A small network was shown many inputs. Here are its activations along a few directions, one row for each input.
Each table varies a few parts of the input and shows all the possible inputs, shuffled.
A made-up example of a description, with smaller parts first: one of 3 separate values, together with either a single point or one of 9 places around a ring or (one of 4 places along a line, together with one of 8 places around a ring).
Shared parts are said once, and a part with two or three values counts as separate values.
In the rows, 128 means zero.

Table:
row 1: [125 145 108 111 124 127  75 136 133 113 100 141 180 124 154]
row 2: [143 113 104 120 143 121  94 143 114  98  96 150 161 139 167]
row 3: [115 130 122 117 123 163 138 107 136 100 151 101 133  87 134]
row 4: [152  91 115 147 181 109 162 135 117 141 218 151 166 196 117]
row 5: [109 150 129 122 116 115  93 145 144 139  86 175 140 119 145]
row 6: [127 119 124 135 138 101  87 163 131 136  86 131 140 118 168]
row 7: [150 135 147 134 113 159 154  98 105 141 110 113 112 114 117]
row 8: [ 96 147 130 139 118 143 159 121 138 124 135 137  94  81 127]
row 9: [128 111 131 129 131 103 112 132 140 127 112 102  87 125 131]
row 10: [148 144 121 123 115 141  98 146  89 143  85 151 155 122 150]
row 11: [121 131 106 127 138 118 139 136 148 165 222 139 206 165  80]
row 12: [107 156 131 107 129 118 114 129 139 124 117 142  86 112 106]
row 13: [139 131 144 145 113 180 163 100 104 140 123 111 109 103 129]
row 14: [150 136 145 120 103 141 110 132  94 132  96 131 130 133 120]
row 15: [126 113 137 140 120  94 104 149 136 122  98 115 117 128 143]
row 16: [143 106 122 132 133 116 106 119 121  85 104 134 140 152 139]
row 17: [123 138 119 116 105 121  91 120 138  98 112 126 160 134 125]
row 18: [136  92 130 128 142 161 157 106 127  90 141 110 113 114 148]
row 19: [114 108 133 150 149  78 169 184 135 194 199 112 124 173 134]
row 20: [147 104 110 114 137 125 119 109 121  86 124 123 109 147 128]
row 21: [105 151 136 130 107 107 108 133 142 123  98 159 118 123 119]
row 22: [124 130 124 116 113 140 131  93 146 105 131 107 140 108 120]
row 23: [128 104 146 123 130 116 146 135 144 127 120  93  93 104 141]
row 24: [ 81 164 135 149 146 110 168 152 155 199 176 170 133 169  86]
row 25: [158 159 149 163 148 159 171 141 101 213 178 136 156 186  88]
row 26: [107 143 146 114 117 129 149 119 150 128 120 137  95  99 114]
row 27: [146  98 121 124 136 134 152 102 126  88 128 117 118 126 137]
row 28: [116 109 136 154 138 133 152 129 135 126 131  92  93  88 151]
row 29: [151 146 124 122 118 145 121 115  88 133 112 120 102 123 109]
row 30: [127 134 117  89 116 134  98 112 142 100 131 111 128 129 111]
What do these inputs look like to the network? -> one of 5 separate values, together with either a single point or one of 5 places along a line
Changing only the choice among 5 separate values turns row 24 into row 19. The same change can be made to row 12. Which row results? -> row 9
Which other rows does row 27 become when the place on the line of 5 takes its other values? List them by row number. -> row 2, row 16, row 18, row 20
List by row number the other rows that have the choice among 5 separate values in common with row 1. -> row 3, row 11, row 17, row 22, row 30

Table:
row 31: [126 123 136 135 139 124 150 133 138 151 168 134 127 142 106]
row 32: [112 130 147 143 141 118 166 158 136 175 166 144 117 149 106]
row 33: [152 101 123 127 155 136 141 116 112 129 180 117 170 162 124]
row 34: [164 107 124 136 137 157 149  93 100 100 139  97 116 122 131]
row 35: [127 123 134 140 150 120 144 141 131 161 185 127 160 162 104]
row 36: [118 145 124 112 120 122  95 131 134 111 113 152 153 138 125]
row 37: [125 138 124 121 123 109  98 153 134 154 129 158 175 151 124]
row 38: [169 102 115 135 152 151 139 106 100  98 147 116 143 146 131]
row 39: [165 120 106 119 136 135  86 134 103 107 107 140 187 152 143]
row 40: [130 122 132 133 127 161 161  94 119 110 129  91  86  92 127]
row 41: [136 136 124 109 106 135 104 121 120 106  95 128 133 112 131]
row 42: [124 125 116 127 141 138 149 116 140 125 167 128 131 148 112]
row 43: [116 147 126 113 105 129 106 123 136 108 104 139 133 108 126]
row 44: [101  31 115 145 178  36 123 151 186  81 148  84  82 143 189]
row 45: [103 162 145 127 110 110 122 162 134 161  98 147 113 115 115]
row 46: [159 125 110 115 124 141  89 127 107  98  91 137 154 146 139]
row 47: [ 98 139 156 154 122 134 184 132 135 164 136 119  72  96 118]
row 48: [117 134 133 134 123 154 163  94 140 119 138 107  84  91 128]
row 49: [108 144 144 147 128 123 174 144 131 178 153 129  90 124 109]
row 50: [131 123 121 132 151 129 141 121 131 137 186 125 170 166 117]
row 51: [ 98 161 147 128 103 126 127 154 140 165  83 140  84  98 128]
row 52: [126 135 126 127 129 139 157 108 143 120 150 111 113 114 111]
row 53: [117 130 145 150 151 111 159 158 124 187 186 144 151 165 113]
row 54: [113 154 133 119 105 118 107 133 133 145 104 140 114 116 119]
row 55: [142 134 124 125 110 151 105 100 105  94  66 115 110  98 147]
row 56: [115 156 128 127 130 101 109 174 131 185 122 166 158 160 124]
row 57: [110 135 147 146 116 143 168 108 137 145 138 104  78  97 117]
row 58: [154 130 124 121 111 139  99 106 100  94  86 125 137 119 142]
row 59: [108 158 139 125 119 107 110 167 130 174 114 166 127 148 123]
row 60: [142 121 115 115 127 126  94 133 112 117 126 145 187 149 136]
row 61: [127 141 123 112 105 145 110 115 126 106  71 121 107  88 140]
row 62: [145 104 123 126 146 146 145 113 113 111 166 121 136 140 121]
row 63: [ 99  65 122 125 148  31  73 168 179  67  92 112 111 134 198]
row 64: [142 111 123 133 129 146 160  96 114 106 150 109 121 108 124]
row 65: [122 145 133 115 116 113  98 149 138 142 112 157 142 137 120]
row 66: [139 127 112 109 120 130  96 128 117 107 105 151 153 132 137]
row 67: [107 155 141 121  99 134 112 132 140 141  86 129  92  94 127]
row 68: [155 103 130 143 128 168 161  88 109  90 118  93 101  92 141]
row 69: [179  94 113 137 154 146 137 114 102 115 163 114 177 166 137]
row 70: [120 143 132 140 127 129 159 119 133 153 152 116  99 118 106]
row 71: [130 144 111 107 130 121  90 146 140 133 124 151 178 153 128]
row 72: [104 151 127 117 104 142 113 116 141 106  83 129 105  87 132]
Changing only one part turns row 51 into row 47. The same change can be made to row 37. Which row results? -> row 35
Changing only one part turns row 62 into row 66. The same change can be made to row 44. Which row results? -> row 63
What do these inputs look like to the network? -> one of 2 separate values, together with either a single point or (one of 4 places along a line, together with one of 5 places along a line)

Table:
row 73: [110 164 122 100  83 134  83 134 152 110  72 168 118  91 121]
row 74: [115 118 145 163 140 151 197  94 134 151 183  87  71 118 102]
row 75: [110 164 137 133 127 133 142 148 131 201 162 162 119 158  91]
row 76: [155 123 114 154 153 151 138 115  96 132 162 125 165 155 128]
row 77: [176 100 118 132 135 149 120 114  88 109 133 124 154 155 131]
row 78: [139 160 140 120  96 115 106 143 120 159  76 149 120 112 130]
row 79: [105 131 117 100 129  80  73 163 146  86  94 136 151 128 163]
row 80: [133 115 144 160 124 142 187 115 116 109 133  87  71  74 138]
row 81: [146 137 102 105 119 141  84  98 121  54  99 127 168 114 142]
row 82: [101 162 123 124  88 130 100 135 127 144  77 157 114 110 142]
row 83: [146 106 131 141 165 149 185 114 126 142 222 151 186 189  80]
row 84: [140  99 121 138 137  83  92 164 134 142 125 124 154 156 149]
row 85: [113 122 134 127 108 150 149  93 113  97  95  79  66  64 149]
row 86: [149 115 101 126 125 150 103  96 107  86 100 125 156 135 157]
row 87: [ 96 163 133 131 120 131 168 142 150 219 205 163 140 167  77]
row 88: [165 103 118 135 122 155 114 108  92  90 117 123 153 139 158]
row 89: [133 116 138 120 143  90  82 171 121 131  94 120 160 144 168]
row 90: [124 113 120 135 168  84 120 176 134 154 158 149 145 156 138]
row 91: [110 105 141 128 175  98 146 170 155 184 216 148 186 186  93]
row 92: [109 121 121 103 135  90  53 149 155  82  88 150 156 117 147]
row 93: [119 163 138 145 112 137 129 149 125 199 125 145 128 143 106]
row 94: [157 123 116 134 167 152 143 115 104 144 187 126 170 171 107]
row 95: [127 113 136 157 143 146 202 102 131 132 158 107  50  95 119]
row 96: [138 160 136 130 111 119 120 152 125 176  97 151 123 126 118]
row 97: [117 128 124 131 173  83 124 175 145 171 179 129 164 181 125]
row 98: [122 125 139 104 105 144 149  95 137  66  84  90  61  68 133]
row 99: [102 179 126 114  81 115  91 131 145 123  72 154 123 103 130]
row 100: [160 123 109  88 114 141  96 105 109  58  94 124 156 134 135]
row 101: [133 116 153 130 124 142 164  95 111 105  98  93  50  84 146]
row 102: [112 111 144 149 146 161 228  99 159 168 220  95  94 124  86]
row 103: [121 103 119 115 124  91  71 154 135 115  86 124 155 144 159]
row 104: [115 115 140 125 106 157 135  82 151  57  86 105  69  53 127]
Changing only one part turns row 88 into row 94. The same change can be made to row 78. Which row results? -> row 75
What do these inputs look like to the network? -> one of 4 separate values, together with one of 8 places along a line
Which other rows does row 99 become when the choice among 4 separate values takes its other values? List them by row number. -> row 79, row 98, row 100
Which other rows does row 85 become when the place on the line of 8 takes its other values? List them by row number. -> row 74, row 80, row 95, row 98, row 101, row 102, row 104
A walk changes only the place on the line of 8. It starts at row 92 and steps to row 79. List the rest of the walk in order. -> row 103, row 89, row 84, row 90, row 97, row 91
